A small network was shown many inputs. Here are its activations along a few directions, one row for each input.
Each table varies a few parts of the input and shows all the possible inputs, shuffled.
Descriptions start from the smaller parts, as in this example, which fits no table here: one of 8 places around a ring, together with either a single point or one of 11 places around a ring or (one of 3 separate values, together with one of 6 places along a line).
Shared parts are said once, and a part with two or three values counts as separate values.

Other details of the inputs vary at random and push rows far along two fixed directions, the same in every table; ignore that.

A family of inputs:
R1: [ -6  -9 -14  17 -28  36  11  36   0  16  45 -23  18]
R2: [ 27 -41 -15  25  45   5  50 -33 -21 -25  14 -41  42]
R3: [  -6   46   56  -71  -17   -7  -69  -36   26  -23 -106   38  -22]
R4: [ -98   32   28 -119 -101   25  -18   38   24   18  -60   23    3]
R5: [-97 -15 -32 -32 -45   3  13  53  -5  53  52  17   7]
R6: [ -34   33   18  -52 -106   23  -55   69    0   29  -14   29   17]
R7: [ 16  13 -12  10  55   2   9 -28 -32 -14  -5 -40  24]
R8: [ 17 -82 -47  44  99  19  74  14 -31 -14  60 -54  -8]
R9: [ 49  46  38 -42 -36 -38 -28 -25 -20 -26 -97  45  16]
R10: [ 66  17  35  15  26 -28   5 -59  -4 -62 -66  11 -31]
R11: [-55  -5 -43 -25  -7  24  44  62 -46  34  52 -85  38]
R12: [ 41  19  36  30  20 -39 -80 -71  17 -10 -56  35  -6]
R13: [-38   7 -12 -15  12  20  22  28 -18   5  21 -73 -17]
R14: [ 84   9  35 -11   6 -54 -23 -11 -13 -33 -84  57 -43]
R15: [ 27  -1 -12  27  43  -2  36 -24 -11 -36   1 -63 -24]
R16: [ 24  28  41   6 -13 -39 -57 -52  45 -14 -55  82 -15]
R17: [ 25 -29 -15  78  70 -16  -6 -53 -12   0  37 -32  -2]
R18: [ 21 -17 -41  22  33  -1  56   1 -39 -10  27 -72  29]
R19: [  2  42  29 -36 -69  16 -47  12  27  19 -33  36   9]
R20: [-38  19  10 -55 -88   9 -25  74   9  13   6  54   1]
R21: [-24 -19   9 -64 -38  -8   0  46  -1  20 -35  37 -12]
R22: [ 65  -4  16  38  21 -18  -3 -12  19 -30   9  35 -20]
R23: [ -9  15   1   8  57  15  10 -33  -7 -26  -9 -45 -21]
R24: [ 37 -30 -30  24  60 -10  31  40 -37   2  25 -50 -31]
R25: [ 59 -12   9  19  70  -9  -3 -58 -16 -38 -32 -20  27]
R26: [-89  11   2 -54 -78  -1 -28  31  28  41  -8  59  15]
R27: [-13  25   6   6  -3 -25 -42 -15  -9  33   0   8  -5]
R28: [-59 -27 -38  -7 -31  47  74  59  15  23  93 -13  17]
R29: [ 33  20  30  39  15 -11 -53 -76  37 -17 -37  20   1]
R30: [-15 -24 -43 -26 -11   3  46  69 -26  22  21 -36 -15]
R31: [-16   9   4  18 -12  29  -6 -24  27  12  15  -7  16]
R32: [  5  -9   1  37  13  -1  21 -30  30  -8  25  24  -2]
R33: [-50 -17 -25 -26 -57  33  32  82   4  23  66  10  10]
R34: [-15  -2  -8  16  13 -36  -1  -1  -8  22  32  27 -16]
R35: [ 24   4  19  42  23 -15 -48 -67  26  -8 -28  14   7]
R36: [-25 -14 -17  10 -10  28  52  11  24   7  63   4   7]
R37: [ 35 -21 -24  26  87  -5  25   2 -31 -12   8 -23 -31]
R38: [  7 -17   4  32  20 -34 -20 -31  11  -3   2  37 -10]
R39: [  3  -1  -5  30  -4  39  21 -18  20   9  36 -23  17]
R40: [ 20  -2   6  16 -32  21 -22  31  -2   8  17  -3  11]
Each input here is: either (one of 3 separate values, together with one of 6 places around a ring) or (one of 2 separate values, together with one of 11 places along a line).
Question: Which other rows does R16 become when the choice among 2 separate values takes its other values? List them by row number.
Answer: R29
Question: Which other rows does R38 become when the place on the line of 11 takes its other values? List them by row number.
Answer: R5, R16, R20, R22, R26, R28, R32, R33, R34, R36
Question: Which other rows does R25 become when the choice among 3 separate values takes its other values? List them by row number.
Answer: R3, R8

A family of inputs:
R41: [ 19 -17   0 -32 -14   4  36  49 -17 -10  -7  14 -19]
R42: [-74 -41 -39   9  32  40  58 -11  -1  19  51 -68  16]
R43: [-64 -30 -32 -25 -51  24  58  66  14  29  67  -5   4]
R44: [ 63  10  18  30  -9 -32 -27  -3  12   4   1  40  -8]
R45: [ -5  18 -19 -13   4  23  33  16 -31 -14  14 -60  38]
R46: [ 67  29  19  -4   3 -32 -25 -27 -28 -24 -51   5  18]
R47: [ 56  -6  -7  36  48  10  20   5 -10 -22   8 -44 -36]
R48: [-43  14   5 -19 -24  22 -27 -12  14  30 -20 -28  16]
R49: [-32 -55 -36   5   7  41  77   4  -3   1  48 -36  45]
R50: [ 21 -57 -11  55  97  -4  10 -59   2 -24  10 -32  -2]
R51: [ 18   7  15 -20   6 -21 -59  39 -14  11 -33  16 -34]
R52: [ -1   6  -1   3  10   1  -6  20 -15  15   1 -34 -38]
R53: [-11   6  25 -43 -52   8 -63   2  10  16 -57  33  30]
R54: [ 68 -13   7  75  27 -12   2 -36  15 -31  26 -12 -10]
R55: [-61   1 -14 -56 -77  -1  11  68  15  45  20  47   1]
R56: [-28  12   0  20  -6  25 -23  -6  26  24  48  16  10]
R57: [-28 -12 -18  -8 -55  19  23  59  11  28  56 -10  11]
R58: [ 26 -25  20   0  20 -10 -29 -46  12 -19 -54  30  10]
R59: [ 38 -34 -11 116  60  12  30 -63   5 -32  71 -39   7]
R60: [-50 -45 -40  54  15  28  73 -15   7  -6  86 -32  14]
R61: [-40  48  21 -60 -62  31 -42   7  21  24 -52   2  20]
R62: [ 13   6  21  32  40  -9 -27 -52  37 -11   8  46 -19]
R63: [-35 -10 -40 -17  26  30  88  23 -37 -20  45 -73  30]
R64: [-36 -55 -38  34  46  39  19  -2 -10  14  59 -64  28]
R65: [102   4  21  43  58   1   8  -9  -8 -58  -9 -30 -22]
R66: [-28 -20 -24 -10 -28 -11  30  43   1  33  40  41   4]
R67: [  9 -29 -11  20  -1  36  27  -8  -4  -3  26 -29  45]
R68: [ -3  21  14 -23   2   7  -7 -39  21 -12 -55   2  -1]
R69: [ 98  28  53  32  36  -4 -47 -76  21 -54 -72   6  12]
R70: [ 55  12 -14  47  65 -11  18 -46 -28 -28  -1 -66  -2]
R71: [ 58  33  43 -39   2 -12 -17   8   6 -46 -68  33 -35]
R72: [-46   8 -24 -14  24 -16  35 -11 -29  15   6 -48  -2]
R73: [ -45   21   -6  -56 -103   -3  -33   78    6   63    5   64   18]
R74: [ 71  31  33 -14  27 -30 -27 -21   6 -32 -80  29 -66]
R75: [ -8  61  18 -66 -22 -25 -28 -17  -7  -2 -84  12 -14]
R76: [ 39  -5   0  22  84 -54 -16 -50 -29 -24 -35  -8 -18]
R77: [-45  51  22 -37 -50  23 -69  22  42  39   3  53   1]
R78: [-15  55  42 -35 -98 -11 -74   5  30   8 -50  62  -7]
R79: [  1  -2   4  33  48   3 -11 -29  35  -6  32  32 -19]
R80: [-47 -38 -30  -5  16  60  83  11   1 -10  49 -60  41]
R81: [-20 -40 -27  52  16  13  65 -11  11 -16  66 -29  -5]
R82: [ 71 -14  -6  69  32 -39 -12 -24  -4   4  18  35   7]
R83: [ 67  32  48  69  29 -26 -71 -92  29 -27 -25  50  -8]
R84: [-77   8   6 -27 -69   9  10  14  26  10  12  23   2]
R85: [ 24 -26 -19  39  22 -34  23  -8  -4   8  22  44   4]
R86: [ 18  28  33  25 -37 -13 -43 -37  25 -14 -22  29  -2]
R87: [-67  28   0 -98 -68 -19 -22  43 -26  33 -54  36  20]
R88: [-53 -72 -59   9  54  27  70  69 -32  14  85 -62 -23]
R89: [-68  10   8  -9 -36  15  -9 -13  31  20  20  41   6]
R90: [-28   0 -19 -25 -22  -2   2  32 -40  23   6 -24  33]
R91: [  5  -1  -5 -41 -55  21  12  77 -21  12   4   2   1]
R92: [-50  19 -14 -45 -14 -15 -30  31 -31  36  -8 -21  15]
R93: [-57 -19 -11 -79 -55  13   6  92 -16  28 -12  27 -16]
R94: [ 12  36  20 -63 -33 -37 -12  -2 -21  -7 -68  33  14]
R95: [  6  27  28 -37  -2 -31 -31   3   1   0 -60  23 -58]
R96: [ 74 -36   1  41  47  -8  -8  17 -29 -22   1  -4 -23]
R97: [ 39  38  14  23  37 -42 -32 -56 -20  -4 -43 -30 -15]
R98: [ 32  -4  14  25   3 -21   4 -27  24 -26   1  22 -23]
Question: The inputs of R85 and R82 match in every part but one. If R88 is changed in the same way as R85 into R82, which row does it become?
Answer: R51
Question: The inputs of R49 and R67 match in every part but one. If R74 is changed in the same way as R49 into R67, which row does it become?
Answer: R47
Question: What do these inputs look like to the network?
Answer: one of 2 separate values, together with either one of 11 places along a line or (one of 3 separate values, together with one of 6 places around a ring)
Question: Which other rows does R48 become when the place on the ring of 6 takes its other values? List them by row number.
Answer: R53, R61, R64, R67, R69
Question: Which other rows does R62 become when the place on the line of 11 takes its other values? List them by row number.
Answer: R43, R55, R60, R66, R79, R81, R84, R85, R89, R98

A family of inputs:
R99: [-29  10  -5 -12 -49  49  27  13   0  -4  21 -25  44]
R100: [-37 -20 -24 -55 -17  20  29  57 -15   7  10 -29  16]
R101: [ 28  -5 -17  20  56 -11  35 -25 -36  -3   0 -42 -10]
R102: [-14  29  16 -28 -54   1 -27  40  22  19 -11  46 -18]
R103: [-23  16  18 -27 -55   1 -26   6  28  10 -23  54 -22]
R104: [ 43 -50 -18  89  59  11  28 -14 -10 -16  66 -45 -12]
R105: [-16  28   3 -30 -59 -14 -17  22  23  27 -11  57  -3]
R106: [ 28 -35 -31  53  86  16  63 -19 -39 -19  32 -75 -23]
R107: [-32  39  10 -63 -30  -2 -21  15 -30  13 -51  13  -4]
R108: [-63  -6 -25 -23 -21  33  -2  25   9  38  27 -13  28]
R109: [ 22 -49 -32  61  72  -1  61 -16 -49 -23  33 -56   5]
R110: [-29  18   8 -34 -61 -10 -16   3  25  23 -15  55  -3]
R111: [-50  -5 -25 -11 -42  12   0  27  -1  43  37 -16  20]
R112: [-36  34   4 -30 -48 -10 -45   1  18  35 -22  22  12]
R113: [116  30  55  29  23 -10 -43 -77  23 -53 -80  25   9]
R114: [ 40 -53 -29  77  74  13  21 -29  -7  -9  55 -41  12]
R115: [-49 -18 -26 -35 -32   7  28  51 -28   6  10 -22  19]
R116: [ 37 -33 -11  29  36 -12  24  -2 -17 -29  -6 -36 -17]
R117: [ 17 -46 -26  78  55   9  53 -39  -1 -27  71  -8   1]
R118: [-27 -12  -5 -21 -26  22   6  49   4  28  35   8  15]
R119: [-42 -16 -28 -19 -27  29  30  49  13  28  42  20  12]
R120: [-46  38  10 -33 -43 -10 -37  -5  26  30 -23  21  10]
R121: [ -5  -8  -4  21 -11  10 -22   1   5  11  13 -10  -9]
R122: [ 36 -53 -39  55  62 -15  67  -7 -31 -21  40 -66   4]
R123: [-48  13 -18 -47 -10  28  28  47 -23  14   5 -44 -11]
R124: [-72 -19  -7 -14 -37  22  21  14  10  15  43  13  17]
R125: [ 83  46  41   2  55 -44 -48 -56 -18 -50 -82  18 -27]
R126: [-44  18 -23 -51 -10  12  32  39 -26  24  10 -43   7]
R127: [  4 -23 -10 -10  20   1  16  11 -28   5 -24 -16   6]
R128: [ 36 -43 -29  82  54  12  55  -9   8 -17  68 -18 -20]
R129: [-40  -3 -20 -60  -5  26  31  53 -16   9   8 -35  11]
R130: [-49  20  24 -32 -48   3 -32   0  33  15 -23  29 -10]
R131: [-40 -30 -28 -44 -22  16  30  56 -20  15   3 -24  19]
R132: [-44   5 -16 -49 -17  25  31  54 -14   3   9 -44 -11]
R133: [-31   9 -15 -15 -55  44  41  21   3  16  29 -38  43]
R134: [ 30 -52 -29  60  70   5  61  -9 -37 -18  26 -65 -15]
R135: [ 28 -25 -26  39  80   4  58 -11 -34 -44  42 -67  -1]
R136: [-44  33   9 -28 -44   1 -52   2  11  20 -18  29  16]
R137: [ 49 -35 -32  88  66  -7  60 -16  -3 -10  78 -29   0]
R138: [-20  22  10 -65 -43 -12 -21  34 -12 -11 -39  13   3]
R139: [ 37 -49 -29  46  67   6  59   2 -21 -40  40 -72 -16]
R140: [107  24  50  45  28 -61 -74 -66  11 -22 -59  50 -22]
R141: [ 72  33  57  32  29 -63 -64 -95  35 -27 -72  54 -21]
R142: [-72 -13 -10 -30 -23  28  14  17  21  28  26   0  22]
R143: [-24  21  20 -28 -54  -1 -48  24  -1  19  -8  40  10]
R144: [-54 -25 -22 -22 -29  32  31  28  15  25  36  20  12]
R145: [-47  -4  -8 -11 -39  19  10  49  -7  22  54   6  16]
R146: [ 65  46  48  10  -4 -43 -65 -30  18 -24 -52  83 -18]
R147: [ 36  33  29 -41  17 -19 -39 -21 -18  -3 -86  24 -17]
R148: [-41  -8  -8  -9 -42  26  11  57   3  27  48  -5  -5]
R149: [ 92  31  43  41  26 -50 -57 -61  21 -41 -53  84 -27]
R150: [ 12 -58 -14  78  57  12  51 -39  11 -25  62 -31 -15]
R151: [-40  10 -23 -53 -17   8  35  46 -18  14  15 -42   7]
R152: [ 20 -57 -22  82  65  -6  60 -52   6 -18  70 -32   2]
R153: [ 15  30  26 -35 -33 -12 -45  21  24  13 -39  68  -3]
R154: [109  35  57  40  12 -10 -42 -75  23 -57 -74  14 -13]
R155: [ 90  28  47  46  30 -50 -90 -78   9 -36 -61  52 -17]
R156: [ -9  29  20 -33 -58 -16 -35  29  11  30  -8  40   0]
R157: [ 61  33  62  32  29 -51 -72 -92  29 -42 -69  63 -18]
R158: [-54  38  15 -31 -39   0 -44  -4  19  13 -19  29  14]
R159: [-48  36  18 -31 -44   6 -45   4  30  20 -29  20  -8]
R160: [-22  20   6 -54 -45 -22 -14  24 -21  26 -56  12  -1]
R161: [ 30  -2  -7  -3  63   5  20  -9 -24 -16 -12 -36  -5]
R162: [ 82   4  58  27  41 -44 -58 -86  36 -40 -70  69 -20]
R163: [ 40 -45 -36  45  68 -10  66  -7 -27 -31  47 -70   1]
R164: [-44  29  14 -44 -31   7 -44   2  29  24 -32  29  13]
R165: [-39  29  11 -27 -48   7 -51   9  22  25 -25  18  -5]
R166: [-41 -20 -16 -21 -28  30   2  48  -3  37  38  -4  22]
Question: The inputs of R143 and R166 match in every part but one. If R125 is changed in the same way as R143 into R166, which row does it become?
Answer: R161
Question: The inputs of R107 and R101 match in every part but one. If R155 is changed in the same way as R107 into R101, which row does it become?
Answer: R111
Question: What do these inputs look like to the network?
Answer: one of 4 separate values, together with either a single point or one of 6 places around a ring or one of 10 places around a ring
Question: A walk changes only the place on the ring of 10. It starts at R165 and steps to R121. List the rest of the walk in order.
Answer: R104, R148, R102, R128, R103, R150, R130, R159
Question: Which other rows does R101 become when the place on the ring of 6 takes its other values? List them by row number.
Answer: R122, R126, R151, R160, R163

A family of inputs:
R167: [-37  10  -1   6 -25  11 -16   7  11  22  23  -3   0]
R168: [-107    9  -15  -49  -56   22  -16   32   12   56   14    9   21]
R169: [-90 -13 -25 -28 -28  17  19  21   3  34  34  -6  26]
R170: [ 32 -69 -48  48  68 -11  78  51 -41  -6  75 -31 -28]
R171: [-90 -41 -48  -2 -14  37  75  28  -4  27  78 -40  30]
R172: [-62  17  -6 -38 -90  32 -14  49  10  44  27  24  38]
R173: [ 28  30  36 -41 -28  -3 -26  -1  15 -27 -68  32 -16]
R174: [  87  -19   14  113  116  -29  -18 -101   11  -41   13  -13  -21]
R175: [ -9  52  50 -56 -59 -18 -56 -18  41  -2 -76  80 -12]
R176: [-69  22  -9 -38 -83  26 -14  48  12  49  30  11  26]
R177: [  7 -31 -39  52  58  22  58   8 -34  -8  61 -88  -3]
R178: [  7 -46 -40  38  66  29  98  -1 -23 -29  60 -74   3]
R179: [-48 -29 -28 -19 -44  -6  16  78   3  45  54  46 -18]
R180: [ 38 -18 -11  37  83 -16   7 -44 -25 -18 -12 -42  -9]
R181: [-51   9  -3 -69 -82  35  11  69   2  22  -1   0  23]
R182: [ 92  26  57  35  21 -34 -57 -83  45 -54 -68  67 -30]
R183: [ 20  38  53 -26 -64 -11 -72 -17  43   1 -59  79   1]
R184: [ 15 -37 -29  30  77  -4  48 -22 -35 -21  21 -60   5]
R185: [ 101   73   68  -23  -19  -58 -103  -37    8  -27 -123   57  -21]
R186: [  7  13  -3 -20 -35  15  -1  36 -19   5  -5 -12  24]
R187: [ 95 -34  -6  71 115 -27  43 -74 -30 -60  -7 -47 -15]
R188: [ 36  39  34 -19  20 -28 -60 -28  -4 -11 -71  12 -23]
Question: The inputs of R186 and R172 match in every part but one. If R173 is changed in the same way as R186 into R172, which row does it become?
Answer: R182
Question: What do these inputs look like to the network?
Answer: one of 2 separate values, together with either a single point or one of 10 places around a ring
Question: Which other rows does R168 become when the choice among 2 separate values takes its other values? List them by row number.
Answer: R180
